A small network was shown many inputs. Here are its activations along a few directions, one row for each input.
In each table, some parts of the input vary, and every possible input appears once, in random order.
A made-up example of a description, with smaller parts first: line(4) and (point or line(9) or (values(3) and ring(5))).
Shared parts are said once, and a part with two or three values counts as separate values.
In the rows, 128 means zero.

Other details of the inputs vary at random and push rows far along two fixed directions, the same in every table; ignore that.

A family of inputs:
row 1: [142  50 116 141 128 101  74 166 126 149 127 127 120 142 196]
row 2: [148 149 131 125 103 101 164 140  82 109 141 132 133 122 104]
row 3: [116 128 121 134 123 187  77  89 200 106  76 102 132 126 135]
row 4: [144 131 128 125 118 107 140 150  96 138 159 135 129 130 121]
row 5: [133 157 142 112 124 116 171 123  99 121 124 142 100 130  95]
row 6: [129 160 149 120 129 123 158 127 104 119 116 138 106 120 105]
row 7: [127  94 149 140 152  77 149 162  76 153 150 161  81 139 129]
row 8: [118 162 127 126 105 161 124  90 161 117 139 107 173 128 123]
row 9: [ 93  76 143 140 145 139  81 130 166 150 118 129 116 137 169]
row 10: [145  36 125 143 140  88  87 183 112 149 140 129 114 137 193]
row 11: [115  84  78 139 135 117  77 132 173 146 101 112 157  92 181]
row 12: [149 130 126 122 123 111 134 140 108 120 145 134 143 133 124]
row 13: [140 160 134 125 117 104 179 147  88 128 165 141 139 135 104]
row 14: [141 119 117 131 124 132 113 133 126 133 132 113 148 139 136]
row 15: [128 198 138 109 126 154 176  92 121 112 121 119 128 131  63]
row 16: [144 182 118 132 108 152 147  89 136 111 142 116 163 130  96]
row 17: [143 157 123 128 106 146 125 115 133 110 119 114 155 120 129]
row 18: [117  81 134 135 147 129  87 150 143 152 122 135  96 136 154]
row 19: [123 149 126 120 135 180 100  88 186 109  97 116 139 132 116]
row 20: [127 192 123 116 106 152 175  98 109 102 157 128 163 122  86]
row 21: [125 106 132 129 142 153  98 117 167 124 102 113 114 132 143]
row 22: [107 134 122 136 136 196  87  95 213 125  97 111 142 139 138]
row 23: [108  80 153 129 155  73 162 181  53 150 162 174  76 133 134]
row 24: [110 156 117 113 145  75 186 134  94 139 121 146 105  85  98]
Each input here is: values(2) and (point or line(11)).
- The inputs of row 2 and row 3 match in every part but the values(2) part. If row 10 is changed in the same way as row 2 into row 3, which row does it become? => row 21
- Which other rows does row 16 become when the values(2) part takes its other values? List them by row number. => row 7

A family of inputs:
row 25: [ 94  84 135 148 156 199  56 106 205 146 129 122 130 167 161]
row 26: [161 103  87 138 121 143  73 134 169 140 134 101 173 142 162]
row 27: [156 218 154 107 114 188 164  69 140  88 111 111 117 153  49]
row 28: [119 116 146 115 138  35 196 180  32 131 124 170  70  87 117]
row 29: [151  92 119 139  99 113  98 156 108 112 132 121 154 126 175]
row 30: [ 94  60 130 132 179   8 181 210  33 187 171 190  68 105 142]
row 31: [131 223 125 119  69 161 171  77 130  90 154 105 204 113  90]
row 32: [138   6 154 147 180  84  78 210 103 185 147 158  58 177 183]
row 33: [168  87  89 144 109 157  42 120 182 120 102  86 170 138 181]
row 34: [ 88 225 128 108 108 152 186  64 151 102 104 119 151  78  74]
row 35: [ 91  86 159 147 128 194  54 108 198 129 109 116 126 157 175]
row 36: [137 165 186 113 117 112 197 145  50 100 146 157  82 147  80]
row 37: [125  89  92 133 148 149  57 108 203 132  52 101 117 103 165]
row 38: [132 187 112 102 146  91 200 124 103 136 124 140 108  98  65]
row 39: [135 180 105 126 107 135 165 109 115 123 180 124 190 128 100]
- The inputs of row 28 and row 38 match in every part but one. If row 36 is changed in the same way as row 28 into row 38, which row does it become? => row 32
- What is each input in this table made of? => values(3) and ring(5)
- Which other rows does row 29 become when the ring(5) part takes its other values? List them by row number. => row 26, row 31, row 33, row 39
- Which other rows does row 37 become when the values(3) part takes its other values? List them by row number. => row 27, row 33
